These are the activations of a small neural network, seen along a few directions. Each row is one input.
Each table varies a few parts of the input and shows all the possible inputs, shuffled.
Descriptions start from the smaller parts, as in this example, which fits no table here: one of 5 places around a ring, together with either a single point or (one of 2 separate values, together with one of 4 places along a line) or one of 11 places along a line.
Shared parts are said once, and a part with two or three values counts as separate values.
(in the rows, 128 means zero)

Other details of the inputs shift rows strongly along two fixed directions, in all tables alike. That doesn't count.
These rows show it; all are for the same input, with only those details redrawn:
[115 108 158 152 155  63 181 113 111 114 145 134]
[138 144 133 120  92 169 103 123 182 106 139 124]
[111 114 118  91 123 150  74 132  37 144 113 128]
[115 108 158 152 155  63 181 113 111 114 144 134]
[131 132 146 139 117 123 143 117 170 104 146 128]

Table:
R1: [150 141 140 104  99 151  97 113 194 121 130  98]
R2: [125 155 105 133 106 166 106 128 188  86 103 114]
R3: [150 147 104 139 102 173 121 137 187 136 123 140]
R4: [111 114 118  91 123 150  74 132  37 144 113 128]
R5: [105 117 102  98 132 158  89 130  31 146  86 127]
R6: [113 128 127 166 176  69 192 131 114 113 122 139]
R7: [144 159  93 139 106 166 117 151 188 123 118 140]
R8: [158 144 134 114 103 161 111 141 192 157 150 112]
R9: [119 115  90 102 139 162  96 149  31 167  99 139]
R10: [139 138 130 122  93 163  94 116 185  96 133 117]
R11: [121 124 121 166 174  71 199 145 115 123 125 144]
R12: [144 137 162 131 123 104 157 113 196 125 146 108]
R13: [122 110 107  96 130 156  79 151  40 167 126 140]
R14: [113 119  95 101 141 160  90 136  31 156  96 134]
R15: [125 130 127 147 127 126 148 108 165  98 113 119]
R16: [144 145 128 125 102 171 104 129 182 117 148 131]
R17: [130 119 130  89 137 133  88 133  63 177 124 114]
R18: [127 105 145 162 157  61 180 130 118 147 155 151]
R19: [104 126 134 162 167  67 191 126 114 103 112 132]
R20: [159 144 132 119  99 153 106 139 195 167 147 117]
Question: The inputs of R18 and R10 match in every part but one. If R20 is changed in the same way as R18 into R10, which row does it become?
Answer: R1
Question: What do these inputs look like to the network?
Answer: one of 4 places along a line, together with one of 5 places along a line
Question: Change only the place on the line of 4 in R12. List by row number the other rows that result.
Answer: R4, R5, R19
Question: Change only the place on the line of 4 in R13. List by row number the other rows that result.
Answer: R8, R9, R11

Table:
R21: [134 140 117 120 113 160 111 139 150 129 121 123]
R22: [123 113 127 129 136 116 136 124  97 131 122 135]
R23: [123 119 122 127 142 118 133 126  94 137 118 124]
R24: [147 143 141 163 117 128 171 117 228  99 152 128]
R25: [132 134 122 120 111 154  99 132 148 115 132 126]
R26: [127 130 154 161 149  71 190 115 170 101 144 127]
R27: [134 116 146 111 131 115 117 125 107 156 138 118]
R28: [137 139 119 124 115 165 110 132 147 126 128 131]
R29: [118 119 126 122 141 111 119 130  96 128 121 123]
R30: [122 125 119 129 141 111 127 136  96 144 119 131]
R31: [118 122 130 123 136 114 127 128  93 129 118 124]
R32: [131 139 121 118 112 159 108 123 150 123 119 124]
R33: [114 120 129 124 137 116 128 124  94 133 118 124]
R34: [119 119 133 128 135 114 131 128  95 126 126 132]
R35: [144 130 139 107 103 151 100 126 151 146 149 120]
R36: [118 117 129 128 139 117 134 121  96 131 124 136]
R37: [136 142 117 121 117 162 110 131 149 128 121 123]
R38: [131 121 149 166 148  72 198 111 172 109 138 129]
R39: [123 121 123 129 141 114 136 136  98 138 129 138]
R40: [135 143 114 118 113 157 110 138 151 131 123 125]
R41: [123 122 123 134 140 110 131 136  98 141 127 139]
R42: [132 141 124 117 109 157 104 131 145 115 131 128]
R43: [134 137 118 122 111 162 111 139 148 127 128 131]
R44: [115 117 132 130 135 117 132 124  96 130 127 131]
Question: What do these inputs look like to the network?
Answer: one of 2 separate values, together with either a single point or one of 11 places along a line
Question: The inputs of R34 and R31 match in every part but the choice among 2 separate values. If R24 is changed in the same way as R34 into R31, which row does it become?
Answer: R23
Question: Change only the choice among 2 separate values in R26. List by row number the other rows that result.
Answer: R42

Table:
R45: [127 136 128 114 121 150 103 134 128 123 132 119]
R46: [120 114 137 141 139  89 143 132 100 139 135 142]
R47: [123 118 131 138 154 104 158 134 101 147 131 131]
R48: [135 141 116 118 126 153 116 132 132 147 118 128]
R49: [134 130 125 113 120 150 103 133 127 121 136 128]
R50: [136 130 110 121 128 148 112 132 136 144 114 122]
R51: [125 123 130 118 108 150 103 117 125 126 132 134]
R52: [142 154 152 154 125 111 167 114 225  94 150 121]
R53: [143 135 150 158 118 111 169 104 224  94 139 113]
R54: [137 132 115 128 117 153 109 134 128 146 134 139]
R55: [117 118 137 134 144  93 151 138 101 138 130 128]
R56: [132 113 127 139 152 103 158 133  98 145 136 138]
R57: [131 122 129 112 110 155 110 122 125 122 130 127]
R58: [129 143 122 113 115 142 109 136 131 137 117 124]
R59: [102 127 104 158 155 109 162 132  92  95 100 148]
R60: [128 131 127 119 117 146  96 128 128 125 138 134]
R61: [131 132 119 116 124 140 100 126 132 123 121 113]
R62: [127 135 132 113 113 150 110 116 126 125 116 120]
R63: [131 132 115 116 117 138 105 135 135 135 114 118]
R64: [125 113 135 133 143  93 151 137  99 135 134 136]
R65: [114 111 146 132 143 101 152 118  96 127 130 124]
Question: What do these inputs look like to the network?
Answer: either a single point or (one of 4 places along a line, together with one of 5 places along a line)

Table:
R66: [114 119 125 139 137 105 133 125 117 112 119 128]
R67: [132 132 110 129 118 148 102 145 133 128 133 142]
R68: [144 142 133 166 115 120 158 135 227 104 154 138]
R69: [123 134 129 134 143 105 139 138 119 141 130 129]
R70: [126 135 124 112 118 157 112 125 124 141 120 123]
R71: [131 114 127 142 138 120 143 124 112 133 144 151]
R72: [123 129 119 119 116 164 115 130 120 127 121 131]
R73: [114 126 128 140 140 111 138 131 114 111 119 128]
R74: [118 127 128 136 136 106 140 131 115 115 116 127]
R75: [119 133 126 132 137 106 143 134 115 124 123 129]
R76: [123 114 134 133 128 110 142 107 115 127 121 125]
R77: [114 128 124 136 141 112 143 138 115 117 124 133]
R78: [120 127 124 141 141 112 142 144 115 126 131 137]
R79: [127 132 117 118 120 166 115 126 117 119 128 139]
R80: [129 121 139 124 142 116 148 121 117 138 128 120]
R81: [132 125 129 131 140  98 133 139 123 147 131 133]
R82: [128 117 175  96  94 136  83 120 120 118 180 129]
R83: [135 122 130 131 143  99 132 137 123 146 135 127]
R84: [133 133 123 112 120 138  98 126 138 125 116 110]
R85: [115 129 123 137 143 114 143 137 113 113 127 137]
R86: [137 121 117 121 108 154 109 134 125 146 128 139]
R87: [133 115 130 138 130 112 143 124 116 147 136 139]
R88: [128 123 120 142 142 109 134 138 115 125 141 149]
R89: [118 117 134 139 136 122 147 117 112 119 123 130]
R90: [145 155 137 159 114 120 164 133 224 105 148 130]
R91: [121 129 123 142 143 114 142 142 113 122 133 141]
R92: [144 123 124 113 118 151 104 130 128 156 132 125]
R93: [121 124 139 133 138 115 143 112 116 134 122 121]
R94: [118 126 131 132 139  98 130 120 121 127 118 120]
R95: [115 120 124 140 139 107 133 124 115 108 121 132]
R96: [143 133 145 157 106 124 167 105 226  95 139 126]
R97: [125 142 115 125 122 153 106 132 127 103 122 132]
R98: [131 141 119 109 126 146 108 140 136 130 125 111]
R99: [122 124 133 126 139  96 131 122 122 127 116 119]
R100: [121 117 137 131 134 109 138 106 119 134 121 121]
R101: [127 125 136 134 139 116 147 125 117 149 132 131]
R102: [131 133 129 110 117 154 108 120 124 136 113 117]
R103: [139 142 138 157 110 114 157 119 227  87 135 124]
R104: [132 125 127 108 114 148 103 114 127 137 113 117]
R105: [118 118 133 140 138 124 147 116 110 115 125 134]
R106: [140 131 127 111 121 156 111 132 125 150 128 121]
R107: [138 112 134 130 141 112 141 125 120 153 142 125]
R108: [125 134 113 124 119 147 101 126 131 104 122 133]
R109: [133 120 116 125 113 159 107 133 124 143 131 140]
R110: [136 136 113 124 111 141 102 142 134 139 129 134]
R111: [130 129 130 128 148 106 139 140 120 139 135 119]
R112: [117 135 129 130 143 105 140 133 119 131 124 125]
R113: [123 118 131 140 137 124 150 130 113 134 133 139]
R114: [122 132 135 127 143 102 136 129 119 126 116 119]
R115: [135 123 128 108 116 149 102 113 127 136 117 112]
R116: [132 141 125 113 123 143 103 132 135 125 116 110]
R117: [122 139 116 126 120 152 106 134 130 106 118 129]
R118: [125 131 133 124 147 105 140 134 120 131 125 118]
R119: [141 133 117 116 123 141 100 143 138 145 135 120]
R120: [130 129 117 124 117 166 114 134 119 132 129 139]
R121: [127 131 120 121 119 165 110 119 115 113 123 134]
R122: [124 131 122 140 145 115 141 140 111 119 137 144]
R123: [134 133 120 118 111 158 114 131 121 143 126 131]
R124: [131 117 134 136 136 111 140 123 120 155 136 135]
R125: [127 128 123 118 111 158 112 123 120 125 113 125]
R126: [131 140 114 122 114 148 110 149 132 130 123 133]
R127: [117 133 133 133 142 103 135 126 118 126 119 120]
R128: [134 119 137 128 143 117 147 127 117 147 138 121]
R129: [124 128 133 127 147 104 136 128 119 125 124 110]
R130: [128 119 132 136 132 119 151 130 114 138 130 138]
R131: [129 145 121 109 122 144 108 140 137 131 117 120]
R132: [125 143 112 121 123 155 110 139 128 109 127 137]
R133: [128 133 132 128 143 104 140 141 120 141 127 128]
R134: [124 125 169  97  96 125  74 132 123 111 179 128]
R135: [137 133 126 111 118 155 112 133 126 151 124 126]
R136: [124 120 120 120 111 157 105 117 123 122 116 127]
R137: [118 129 125 132 137 108 144 139 116 121 121 132]
R138: [128 119 140 127 143 115 144 114 116 132 127 111]
R139: [126 143 118 121 113 145 106 132 131 118 114 120]
R140: [134 138 116 121 117 140  99 141 138 147 129 130]
R141: [135 132 112 124 111 142 103 146 135 136 127 137]
R142: [138 141 121 113 124 145 106 144 136 140 126 119]
R143: [134 122 115 126 115 160 107 132 122 138 134 144]
R144: [152 150 139 133 106 161 144 119 231 111 147 111]
R145: [138 142 141 159 117 139 173 117 217  92 149 135]
R146: [122 119 132 131 133 119 152 125 113 129 124 134]
R147: [122 113 130 137 137 119 141 108 111 112 128 138]
R148: [123 123 133 131 133 118 152 121 113 132 126 130]
R149: [135 116 136 130 136 109 141 125 121 155 134 134]
R150: [128 112 138 125 139 110 139 108 119 133 127 112]
R151: [125 120 131 126 143  99 131 122 122 126 124 110]
R152: [120 124 127 134 132  99 133 121 117 119 118 124]
R153: [128 132 123 117 111 157 110 119 120 128 115 122]
R154: [129 120 142 127 141 114 143 114 116 133 123 115]
R155: [126 124 138 124 140 115 149 122 118 139 124 125]
R156: [124 121 118 121 113 159 105 116 121 118 118 131]
R157: [127 121 129 139 141 126 150 126 109 126 140 146]
Question: The inputs of R72 and R77 match in every part but one. If R156 is changed in the same way as R72 into R77, which row does it become?
Answer: R95
Question: The inputs of R117 and R105 match in every part but one. If R131 is changed in the same way as R117 into R105, which row does it become?
Answer: R155
Question: The inputs of R71 and R88 match in every part but one. If R113 is changed in the same way as R71 into R88, which row does it become?
Answer: R78
Question: What do these inputs look like to the network?
Answer: one of 2 separate values, together with either a single point or (one of 5 places along a line, together with one of 9 places along a line)
Question: Change only the choice among 2 separate values in R108. List by row number the other rows that result.
Answer: R147
Question: A walk changes only the place on the line of 5. It starts at R84 and steps to R116. List the rest of the walk in order.
Answer: R118, R142, R83
Question: Change only the place on the line of 5 in R137. List by row number the other rows that result.
Answer: R74, R103, R126, R141
Question: Change only the place on the line of 9 in R149. List by row number the other rows that result.
Answer: R71, R86, R87, R92, R107, R109, R124, R143
